These are the activations of a small neural network, seen along a few directions. Each row is one input.
Each table varies a few parts of the input and shows all the possible inputs, shuffled.
A made-up example of a description, with smaller parts first: one of 2 separate values, together with either a single point or one of 9 places along a line or (one of 5 places around a ring, together with one of 6 places along a line).
Shared parts are said once, and a part with two or three values counts as separate values.
(in the rows, 128 means zero)

Other details of the inputs vary at random and push rows far along three fixed directions, the same in every table; ignore that.

Table:
x1: [109 137 104  98 106 133 166 115 166 132 115  96 172 129]
x2: [128 115 155 138 127 125 110 114  95  97 123 156 119 136]
x3: [123 127 100  96 143 134 173 166 144  98 189 139 112 133]
x4: [ 99 134 104 108 124 100 150  93 163 115  82  77 175 121]
x5: [115 114  96  96 144 134 179 158 139 115 173 128 111 143]
x6: [103 137  92 112 164 116 182 137 138 115 167 142 109 133]
x7: [152 141  84 153 166 134  87 175 183 176 148  74 100  78]
x8: [130 116 160 139 115 120 114 120  95 110 123 151 122 139]
x9: [157 131 137 170 130 142  27 109 135 200  58  85 120  84]
x10: [137 119 159 145 115 135 121 129  98 110 140 158 124 147]
x11: [139 125 160 136 121 120 113 129  94  97 133 157 120 134]
x12: [130 145 155 130 128 128 127 117  95 121 134 178 113 138]
x13: [138 113 157 128 108 139 124 127  97 128 126 155 125 152]
x14: [141 127  78 150 169 125  88 155 174 188 118  58 103  78]
x15: [137 120 154 128 109 157 127 135 100 116 153 172 118 143]
x16: [136 116 158 131 106 139 122 133 103 120 140 164 121 148]
x17: [132 135 166 137  79 129 112  77 115 147  55 108 185 145]
x18: [129 138 168 140  76 128 109  81 121 140  65 115 185 140]
x19: [102 131  93 105 163 109 182 135 133 127 152 132 107 141]
x20: [155 131 129 174 171 150  56 169 114 194 163 162  37  95]
x21: [114 136 102 110 112 127 166 113 166 124 114  94 178 128]
x22: [109 143 105 105 127 101 148  99 162 104  89  82 175 116]
x23: [111 117  98 117 156 108 168 146 139  91 164 119 119 128]
x24: [145 125 159 128 110 139 120 139 102 108 148 168 122 142]
Each input here is: one of 4 places along a line, together with either a single point or one of 5 places along a line.
Q: Changing only the place on the line of 4 turns x3 into x15. The same change can be made to x11. Which row results?
A: x23
Q: Which other rows does x16 become when the place on the line of 5 takes its other values? List them by row number.
A: x1, x4, x8, x18

Table:
x25: [134 120 213 140  67 112 109  85  64  84  77 164 171 163]
x26: [159 135 120 155 142 149 100 176 149 158 175 126 100 117]
x27: [ 92 130  93  79 116  91 186 101 167  80  98  63 193 129]
x28: [ 88 128  97  89 112 100 213 102 157 122  97  79 192 160]
x29: [157 126 114 131 141 165  91 173 152 147 161 131  93 106]
x30: [ 84 153  90  88 132  95 217 117 160 104 136 115 166 141]
x31: [135 123 105 165 174 135  92 145 131 142 149 129  81  98]
x32: [138 145 116 156 156 130 104 158 143 170 163 139  81 109]
x33: [113 134  62 139 136 115 116 114 216 154  84  17 179  71]
x34: [ 89 150  92  97 142  83 205  98 158  95 101  87 183 140]
x35: [154 145 174 158 105 147  32  76 108 172  41 131 144 107]
x36: [117 120 142 130 164  97 168 147  88  70 184 182  84 169]
x37: [148 117 125 163 156 115  87 170 141 138 156 109  86 109]
x38: [107 134  61 132 126 136 133  98 213 199  66  18 187  90]
x39: [158 134 118 148 141 152 101 180 144 157 169 126 101 109]
x40: [159 131 115 133 141 165  97 174 144 149 165 125  93 102]
x41: [141 131 110 141 176 132  90 150 126 146 143 125  76  99]
x42: [136 111 141 103 127 135 180 168  89  66 207 193 102 163]
x43: [147 108 110 141 152 142 107 164 125 176 149 120  79 115]
x44: [127 116 210 138  64 128 132  76  61 121  82 174 165 196]
x45: [ 77 137  87  94 134 112 213 107 161  94 146 121 163 134]
x46: [125 102 199 113  73 143 123  85  59 107  88 188 144 187]
x47: [145 107 114 137 156 130  74 167 140 130 148 115  81 101]
x48: [ 83 143  86  68 133 108 206 110 168  97 131 119 159 138]
x49: [110 119 137  95 148 125 178 155  84  73 203 207  73 157]
x50: [114  89 138  97 142 129 177 157  76  85 187 180  78 178]
x51: [126 145 201 120  64 129 134  64  63 111  81 196 170 158]
x52: [147 131 109 149 175 123  97 151 123 150 144 128  79  97]
x53: [163 144 179 174  61 182  45  81 128 180  57 119 188 102]
x54: [167 131 182 168  83 136  35  94 102 163  52 114 153  99]
Q: What do these inputs look like to the network?
A: one of 5 separate values, together with either a single point or one of 5 places along a line
Q: Changing only the choice among 5 separate values turns x46 into x47. The same change can be made to x50. Which row results?
A: x27
Q: Which other rows does x31 become when the choice among 5 separate values takes its other values? List them by row number.
A: x33, x38, x45, x53
